Each row below is a small network's average activation on inputs in which a field has the value named, seen along a few directions.
Related values have similar rows: they may be neighbours, one step apart, or belong to one group.
(in the rows, 500 means zero)
Random noise pushes rows far along 13 fixed directions. That doesn't count. These rows show it; they differ only by the noise:
[533 572 336 493 573 357 449 576 415 606 588 564 570 426 631 316 524 473
 556 623 459 491 682 422 489 594 470 589 378]
[521 501 510 483 551 634 458 538 312 547 429 571 567 755 403 266 459 580
 503 546 701 505 416 483 515 494 788 596 699]
[360 377 630 411 499 496 565 456 625 448 318 397 411 339 577 525 620 565
 654 455 532 337 303 456 656 509 437 427 636]
[498 453 535 535 544 433 484 595 510 532 526 532 485 560 423 402 534 582
 690 566 427 492 508 327 490 549 518 602 632]
[625 623 402 629 553 475 510 444 501 644 391 619 336 582 381 323 524 569
 478 577 480 496 291 341 410 394 754 440 549]
[463 369 607 616 327 598 487 693 637 505 611 570 632 485 429 542 470 488
 634 454 381 496 588 384 492 396 454 513 597]
[681 469 418 572 575 435 555 362 441 504 510 580 452 523 379 590 340 546
 367 571 463 515 317 443 438 475 568 468 470]
[408 637 485 527 493 509 460 567 549 581 429 461 296 499 487 482 581 392
 533 477 430 621 378 527 518 535 512 503 430]
[452 544 452 620 574 638 534 515 305 512 364 574 563 542 418 321 608 528
 533 641 634 356 308 421 538 550 609 548 660]
[665 475 318 545 621 399 497 478 508 599 480 509 567 304 577 446 362 420
 453 541 462 568 426 480 595 393 577 477 315]
[631 493 793 538 592 412 396 300 611 449 476 551 456 547 317 548 399 622
 702 556 412 455 273 284 343 501 677 440 678]
[448 465 436 375 467 597 485 571 523 538 367 531 632 401 700 309 596 538
 486 464 679 398 541 568 647 443 602 485 533]
[262 359 679 404 169 700 493 562 396 493 579 620 648 592 615 716 357 379
 539 462 528 479 481 558 544 580 384 575 662]
[561 475 418 545 493 495 481 561 628 556 501 455 510 319 550 564 398 357
 444 423 417 634 455 569 595 370 497 439 300]
[415 483 724 342 456 399 505 558 518 557 792 373 469 435 548 532 559 425
 512 408 491 421 666 587 515 557 466 408 322]


Values of B:
b13: [429 500 565 385 586 581 489 634 428 496 529 464 600 384 524 533 659 420
 553 512 581 534 400 605 684 585 536 637 463]
b16: [521 609 584 564 564 584 268 582 674 308 441 464 535 647 392 560 492 532
 633 436 455 767 665 546 379 549 460 662 544]
b9: [464 701 406 658 419 551 493 584 419 531 543 511 424 665 386 484 523 396
 389 529 412 645 649 558 352 518 442 530 432]
b2: [537 486 431 504 665 574 352 539 539 474 195 483 697 410 574 219 526 554
 741 564 636 508 390 426 649 462 680 619 688]
b10: [464 568 420 694 273 552 393 489 668 566 379 647 630 478 658 313 463 491
 602 490 439 417 761 340 353 261 512 404 605]
b1: [382 566 521 479 461 555 502 458 595 367 383 453 512 447 606 557 663 541
 520 462 550 430 607 586 466 547 358 467 518]
b3: [361 403 522 452 431 588 672 530 622 442 339 334 381 316 551 550 716 492
 401 356 554 322 428 647 668 461 316 329 517]
b7: [459 558 268 412 534 528 629 601 387 608 465 608 340 581 537 537 678 541
 364 509 582 600 414 602 596 571 500 668 484]
b5: [603 392 446 476 637 332 574 669 649 608 604 515 598 274 533 345 754 628
 719 509 415 403 555 332 665 432 545 557 463]
b6: [501 254 485 537 404 557 679 677 464 439 659 435 576 642 341 639 475 597
 399 409 459 501 642 495 564 412 376 528 632]
b15: [577 493 691 366 539 410 554 209 367 527 595 459 367 648 422 526 362 581
 413 521 594 379 335 486 425 499 686 341 534]
b12: [568 431 477 508 455 460 432 375 569 524 367 562 598 574 608 321 325 617
 608 464 570 507 617 351 439 300 652 466 635]
b11: [445 468 513 370 421 535 622 316 428 521 539 491 456 407 621 690 442 393
 293 427 617 459 316 672 581 445 501 394 350]
b8: [382 597 443 515 397 498 535 557 373 556 604 438 473 553 590 467 522 371
 436 518 452 467 713 565 412 593 357 472 390]
b4: [473 718 370 463 703 530 372 535  90 428 629 503 714 589 522 322 603 429
 413 729 641 461 789 606 397 847 390 651 393]
b14: [464 510 568 589 515 620 502 599 380 557 543 448 707 458 518 426 495 313
 534 496 562 490 515 560 631 384 606 539 488]
B is arranged as a ring.
List every value one step from b14, in the order listed. -> b9, b10
List every value one step from b11, in the order listed. -> b7, b5
List every value one step from b8, in the order listed. -> b3, b6
List every value one step from b12, in the order listed. -> b16, b1

Values of H:
h3: [458 809 498 727 418 525 261 577 582 508 481 544 409 642 408 446 480 381
 616 575 250 690 604 411 233 570 429 530 507]
h9: [527 303 547 432 630 641 714 575 414 324 408 273 427 751 223 414 661 781
 276 348 797 359 482 689 625 452 588 464 737]
h1: [416 520 315 628 485 552 554 456 402 543 400 363 561 398 642 346 447 360
 404 458 601 468 605 578 576 355 446 386 352]
h11: [500 387 733 450 532 281 593 381 310 667 836 394 516 558 468 423 376 478
 620 475 526 365 595 371 482 449 632 424 443]
h4: [661 296 399 505 363 385 465 417 560 556 550 656 691 427 682 713  47 423
 472 510 328 658 616 429 498 327 441 531 481]
h6: [442 447 526 743 350 749 534 629 456 499 577 550 687 439 384 515 485 336
 486 566 464 377 422 444 470 412 434 434 527]
h7: [607 466 428 600 556 475 488 458 530 445 478 589 407 578 330 703 351 527
 499 525 379 698 276 447 464 519 471 642 530]
h8: [673 437 342 493 805 463 587 479 613 409 290 352 277 619 319 329 570 763
 432 428 629 605 382 522 606 351 689 527 537]
h5: [383 702 514 364 464 483 446 413 337 559 548 494 294 631 598 413 565 425
 400 488 646 489 555 653 414 693 545 450 364]
h10: [578 495 492 422 505 411 562 507 518 488 650 423 335 628 401 614 436 503
 312 450 450 564 528 592 432 537 490 440 393]
h2: [326 474 791 231 437 755 393 508 554 274 334 534 600 474 487 770 642 543
 574 443 639 529 279 681 628 740 462 606 702]
H is arranged as a ring.
Going along H from h2 by way of its neighbour h6, in what order are h9, h8, h5, h10 met? -> h10, h9, h8, h5
List every value one step from h1, in the order listed. -> h11, h4
